A small network was trained on made-up records. Each row is its average activation on records with the value named, seen along a few directions.
Related values have similar rows: they may be neighbours, one step apart, or belong to one group.
In the rows, 500 means zero.
Strong random noise was added to every row along 13 fixed directions; ignore it. To show where, here is one row again and again, with new noise each time:
[565 377 562 114 386 463 883 394 681 515 512 450 311 292 478 531  56 764
 239  73 826 621 790]
[352 436 250 496 498 481 657 697 821 456 216 197 298 400 482 557 508 601
 416 487 738 392 598]
[581 737 605 285 754 447 407 699 575 557 257 514 356 508 360 597 978 638
 245 515 673 434 451]
[452 443 578 738 356 411 523 584 445 370 723 361 710 653 464 655 283 631
 527 598 241 629 330]
[336 585 322 585 434 424 384 364 484 432 510 418 745 588 367 413 445 524
 609 851 229 638 417]
[397 513 225 672 165 684 241 446 692 695 324 471 446 466 581 329 436 635
 774 650 553 564 716]
[276 511 621 268 687 435 681 338 537 540 459 673 465 472 474 381 552 471
 514 563 511 523 593]
[516 494 390 678 358 463 515 636 490 770 484 449 480 457 370 406 299 515
 501 116 762 286 395]
[373 354 519 628 439 607 504 508 734 649 608 588 601 344 565 282 249 435
 729 604 432 377 502]
[679 532 553 531 527 519 379 403 536 683 413 338 394 447 653 642 286 510
 455 351 496 617 337]
[623 416 837 236 606 474 491 408 497 484 676 676 479 670 515 603 804 595
 591 680 308 622 613]
[623 461 898 477 106 634 198 659 543 432 666 293 374 583 451 602 410 777
 476 321 354 787 598]
[586 258 232 689 410 400 603 702 446 565 582 229 614 544 353 440 593 646
 541 404 666 249 404]
[735 621 409 679 451 579 105 375 182 691 378 386 468 502 559 485 558 445
 495 407 455 637 297]
[624 549 302 454 437 523 428 478 515 495 411 547 465 490 409 513 583 497
 488 587 524 522 612]


Sivi, 12 values:
l11: [736 322 386 522 571 407 673 330 457 479 553 531 412 680 692 771 574 426
 689 483 539 482 567]
l10: [497 661 580 571 592 430 366 636 300 357 516 436 513 566 414 587 619 443
 322 513 341 533 253]
l4: [359 410 249 395 527 253 762 293 420 654 521 474 576 588 347 370 408 447
 560 338 632 338 594]
l9: [575 571 418 405 484 537 515 627 549 226 463 349 539 432 376 487 453 492
 245 523 482 470 522]
l12: [244 504 341 631 328 489 584 399 274 345 408 628 269 713 578 566 469 163
 625 390 528 548 647]
l3: [559 166 841 667 391 637 603 712 479 512 753 559 415 654 748 577 613 508
 738 337 556 330 608]
l8: [619 306 820 266 269 483 513 515 774 479 866 581 519 695 397 502 501 557
 789 500 365 495 697]
l5: [503 404 268 544 391 521 509 507 693 482 484 227 547 516 641 539 444 610
 637 619 457 482 490]
l2: [359 403 635 416 543 592 425 338 669 504 512 601 354 500 551 419 437 211
 702 622 316 540 630]
l7: [287 733 529 578 488 334 507 387 331 341 572 565 729 628 390 589 213 277
 435 477 268 636 264]
l1: [477 343 598 850 657 634 658 643 616 645 469 283 524 244 952 579 142 491
 469 266 683 298 231]
l6: [484 498 517 838 575 638 333 585 419 503 561 574 633 358 655 400 558 313
 675 655 410 363 334]
Sivi is arranged as 4 separate groups.
Which other values are in the same group as l6? Give them in the order they are listed.
> l11, l8
Which other values are in the same group as l2? Give them in the order they are listed.
> l10, l4
Which other values are in the same group as l1? Give them in the order they are listed.
> l9, l3

Sabob, 12 values:
h5: [580 478 772 295 696 561 535 483 445 476 574 454 433 200 570 390 338 165
 368 266 506 396 371]
h8: [583 243 462 741 553 652 546 620 461 383 548 536 421 428 796 601 582 474
 565 536 530 527 547]
h2: [454 505 520 608 362 549 432 511 390 511 621 568 477 485 473 401 428 616
 454 457 471 567 511]
h9: [798 623 218 262 474 412 531 478 482 483 445 629 522 475 131 491 557 359
 373 464 603 330 680]
h4: [412 528 710 767 447 552 469 838 358 328 649 684 542 512 351 483 637 483
 486 403 487 444 468]
h6: [497 472 430 525 153 562 461 485 642 434 643 536 569 542 435 414 283 477
 684 436 441 446 630]
h1: [292 490 627 175 563 414 753 310 579 420 438 702 227 533 577 647 316 390
 405 390 502 662 740]
h11: [472 291 483 566 745 429 743 518 463 552 639 480 709 401 482 345 534 520
 553 563 580 298 255]
h3: [637 703 219 546 438 507 547 447 368 450 380 724 552 524 360 623 325 355
 330 456 552 538 616]
h12: [815 487 599 483 631 481 633 606 237 391 546 647 422 536 394 646 567 335
 256 237 595 375 464]
h10: [778 573 504  19 504 416 417 272 663 536 623 500 675 373 258 407 412 428
 418 585 371 540 498]
h7: [600 623 418 352 591 537 483 464 461 364 429 477 519 259 498 472 426 569
 199 607 473 679 534]
Sabob is arranged as 4 separate groups.
Which other values are in the same group as h7? Give them in the order they are listed.
> h2, h1
Which other values are in the same group as h8? Give them in the order they are listed.
> h4, h11
Which other values are in the same group as h10? Give them in the order they are listed.
> h5, h6
